A small network was trained on made-up records. Each row is its average activation on records with the value named, seen along a few directions.
Values that are neighbours, or in one group, have similar rows; names and order tell nothing.
In the rows, zero is written as 500.
Random noise pushes rows far along 6 fixed directions. That doesn't count. These rows show it; they differ only by the noise:
[332 770 539 470 565 691 452 563 408 493 539 475 616 509 679 664 538 550
 823]
[509 570 524 417 476 517 501 557 497 485 548 511 481 534 508 568 569 592
 474]
[573 607 461 324 361 439 457 497 607 439 598 466 525 573 335 507 410 639
 300]
[595 518 557 363 494 448 550 558 436 468 625 517 449 515 445 586 693 663
 339]
[604 658 571 272 608 545 358 695 767 333 680 564 361 403 431 281 347 531
 364]
[389 971 442 261 525 688 421 596 656 461 616 433 587 552 495 481 304 579
 566]
[550 327 633 634 327 408 347 394 322 335 667 487 679 389 466 678 508 588
 699]
[441 484 590 612 576 676 476 738 640 524 472 622 294 392 720 373 477 353
 689]


Sabuk, 15 values:
c6: [515 315 446 733 515 471 553 523 603 628 475 573 454 348 467 416 519 394
 376]
c2: [579 706 709 245 782 528 171 664 584 165 751 614 551 295 474 335 451 557
 537]
c7: [590 305 569 591 575 448 740 420 305 603 532 526 334 529 460 406 707 407
 267]
c5: [521 486 696 457 595 367 358 260 212 347 695 489 690 422 387 524 585 495
 586]
c3: [568 906 319 114 443 415 787 447 412 582 838 223 533 639 242 579 589 811
 187]
c1: [580 680 470 372 436 627 606 735 762 565 705 520 262 429 418 263 416 507
 211]
c10: [435 573 444 658 631 564 854 567 256 841 523 479 509 392 582 560 788 552
 508]
c13: [629 398 546 345 693 503 741 458 275 503 401 510 425 583 545 780 982 570
 269]
c14: [477 731 504 504 215 563 587 408 395 595 839 400 703 386 239 405 435 497
 376]
c11: [565 378 488 744 358 336 696 497 351 662 704 397 531 296 385 388 504 523
 418]
c12: [743 337 555 327 511 286 340 532 753 274 596 537 323 496 388 324 350 577
 325]
c15: [515 505 446 506 547 503 439 366 344 420 575 449 762 438 410 686 634 626
 460]
c4: [603 488 504 335 678 478 449 351 355 353 457 467 559 625 430 542 505 512
 452]
c8: [472 490 376 402 483 557 548 339 406 493 347 433 728 606 479 749 613 546
 449]
c9: [414 626 403 335 750 428 578 604 578 569 320 439 309 633 583 388 481 514
 492]
The values of Sabuk form a ring.
Question: Going along Sabuk from c9 by way of its neighbour c3, in what order are c2, c7, c10, c11, c4 met?
Answer: c2, c7, c4, c10, c11
Question: List every value one step from c15, in the order listed.
Answer: c6, c8

Luro, 18 values:
k9: [319 694 407 515 327 744 625 524 543 661 360 501 553 633 591 569 483 436
 545]
k12: [331 734 486 463 509 497 523 441 349 606 488 438 632 616 475 570 554 565
 646]
k10: [559 469 458 477 579 466 473 429 502 435 454 430 528 511 472 436 362 444
 504]
k16: [475 435 371 526 399 446 390 519 705 453 292 482 434 652 542 480 255 488
 562]
k7: [340 619 219 600 443 656 785 542 585 878 311 460 482 596 554 514 567 442
 355]
k18: [584 422 539 394 531 272 503 365 373 455 472 536 481 638 351 509 618 577
 316]
k13: [582 594 511 339 617 363 460 528 455 434 575 453 519 524 482 640 608 737
 468]
k3: [704  65 540 414 295 183 390 304 465 284 384 505 468 673 341 654 584 631
 282]
k14: [473 529 571 500 487 627 465 561 498 520 460 589 534 493 549 560 583 441
 513]
k17: [562 488 506 536 229 496 721 418 271 519 841 357 620 456 379 675 614 683
 482]
k2: [565 385 566 438 431 490 483 458 429 427 465 541 488 569 530 618 664 512
 489]
k5: [497 416 571 519 557 323 355 526 472 434 537 523 495 392 505 481 523 563
 553]
k15: [498 481 565 519 493 453 379 332 422 392 530 506 606 528 461 467 340 433
 620]
k11: [509 598 583 497 525 446 452 584 515 444 702 454 485 331 517 459 445 583
 579]
k4: [383 385 276 741 287 577 555 494 760 751 184 536 479 589 536 432 313 341
 396]
k6: [488 545 507 497 527 567 341 531 659 447 443 578 553 474 480 452 408 463
 423]
k1: [493 291 488 597 569 501 630 475 453 653 223 568 334 653 657 466 591 354
 497]
k8: [519 428 425 533 617 459 554 437 460 487 393 450 524 452 450 545 525 468
 520]
The values of Luro form a ring.
Question: Going along Luro from k3 by way of its neighbour k2, in what order are k16, k14, k5, k11, k4, k1 met?
Answer: k14, k4, k1, k5, k11, k16
Question: List every value one step from k8, in the order listed.
Answer: k10, k7
Question: List every value one step from k18, in the order listed.
Answer: k12, k15

Para, 18 values:
g9: [474 551 632 452 539 595 400 495 331 394 536 561 577 538 605 727 700 562
 649]
g15: [405 506 536 693 469 525 618 566 409 688 458 538 470 453 579 473 506 450
 606]
g10: [432 805 427 438 700 535 381 493 587 480 605 458 618 516 484 473 303 583
 587]
g14: [401 654 260 612 198 633 668 410 547 770 402 421 690 580 395 612 449 490
 404]
g13: [442 671 478 387 607 487 445 661 727 555 346 543 399 548 541 301 319 472
 475]
g1: [553 132 400 602 441 394 482 440 722 552 112 572 390 615 497 425 433 362
 232]
g2: [311 814 426 432 494 622 608 423 346 626 427 371 641 650 570 581 485 458
 689]
g16: [540 482 435 445 363 300 456 494 481 503 529 416 560 513 400 609 548 635
 480]
g4: [460 711 506 280 578 672 431 583 597 433 588 558 572 481 432 491 523 559
 403]
g7: [435 454 479 485 532 414 399 520 509 410 379 480 502 554 654 619 502 591
 726]
g8: [472 561 478 363 560 396 498 423 526 439 482 448 510 613 434 431 507 544
 473]
g3: [450 947 435 293 505 741 923 547 187 735 788 297 504 622 607 811 799 768
 497]
g6: [619 120 691 541 543 235 382 334 240 358 485 564 468 452 497 556 720 486
 550]
g5: [516 454 557 564 411 577 380 496 503 410 493 518 523 530 584 577 389 479
 703]
g12: [464 473 434 688 423 575 505 352 469 479 443 447 636 431 497 526 379 382
 582]
g17: [430 600 597 279 701 556 403 568 468 406 369 620 503 589 643 665 754 578
 514]
g11: [618 447 584 532 654 577 539 522 370 364 729 455 542 292 423 420 522 437
 489]
g18: [392 572 429 490 681 513 529 509 554 574 428 516 413 579 564 436 494 481
 534]
The values of Para form a ring.
Question: Going along Para from g3 by way of its neighbour g5, in what order are g15, g10, g4, g8, g6, g11 met?
Answer: g4, g11, g6, g8, g10, g15
Question: List every value one step from g16, in the order listed.
Answer: g13, g7
Question: List every value one step from g1, in the order listed.
Answer: g14, g12

Monus, 10 values:
f7: [546 650 531 518 441 329 491 374 298 430 820 313 706 371 316 540 330 659
 603]
f9: [339 973 389 282 651 662 486 427 375 479 534 373 827 566 458 703 636 606
 517]
f1: [354 450 414 766 168 496 609 524 537 682 604 391 480 441 493 342 312 379
 639]
f2: [542 594 605 339 730 538 603 420 290 529 509 583 528 535 496 566 839 528
 393]
f6: [570 397 441 463 492 545 370 533 850 433 443 609 418 434 487 358 352 450
 362]
f3: [649 323 530 435 382 300 388 550 569 431 456 600 487 572 387 633 586 718
 280]
f10: [571 397 585 517 573 435 451 319 275 403 588 448 671 415 449 645 515 580
 493]
f4: [472 410 527 520 472 452 396 591 564 434 334 516 474 495 583 506 414 447
 689]
f8: [487 499 436 291 785 387 370 454 564 366 250 496 441 734 524 461 438 509
 500]
f5: [435 602 485 406 477 670 460 539 643 483 338 570 359 714 661 529 464 435
 564]
The values of Monus form a ring.
Question: Going along Monus from f2 by way of its neighbour f10, in what order are f1, f6, f3, f8 met?
Answer: f8, f1, f3, f6
Question: Fewest steps between f5 and f7?
Answer: 4

Vuvi, 10 values:
m10: [408 379 533 606 506 525 586 623 409 596 413 523 397 496 696 594 688 505
 631]
m3: [629 380 714 500 564 553 355 541 362 265 754 578 569 305 500 596 653 558
 557]
m7: [538 599 545 547 230 569 560 501 407 459 971 399 639 296 354 504 480 582
 551]
m9: [420 681 570 609 533 553 384 451 386 429 735 410 697 337 496 459 305 464
 819]
m5: [549 529 418 586 435 640 801 497 468 702 667 463 468 371 388 394 617 410
 227]
m6: [480 433 469 777 310 558 718 408 355 702 525 455 539 429 468 499 524 355
 505]
m8: [507 351 417 601 378 348 468 482 664 577 369 514 413 574 445 360 315 455
 436]
m1: [422 742 422 475 503 612 723 628 506 695 535 421 367 532 601 492 559 514
 502]
m4: [518 217 540 578 430 477 317 571 695 391 276 637 371 547 589 448 421 384
 531]
m2: [639 520 543 406 661 490 662 558 498 551 609 525 347 413 419 340 544 490
 271]
The values of Vuvi form a line.
Question: List every value one step from m5, in the order listed.
Answer: m6
Question: List every value one step from m3, in the order listed.
Answer: m4
Question: List every value one step from m8, in the order listed.
Answer: m9, m1
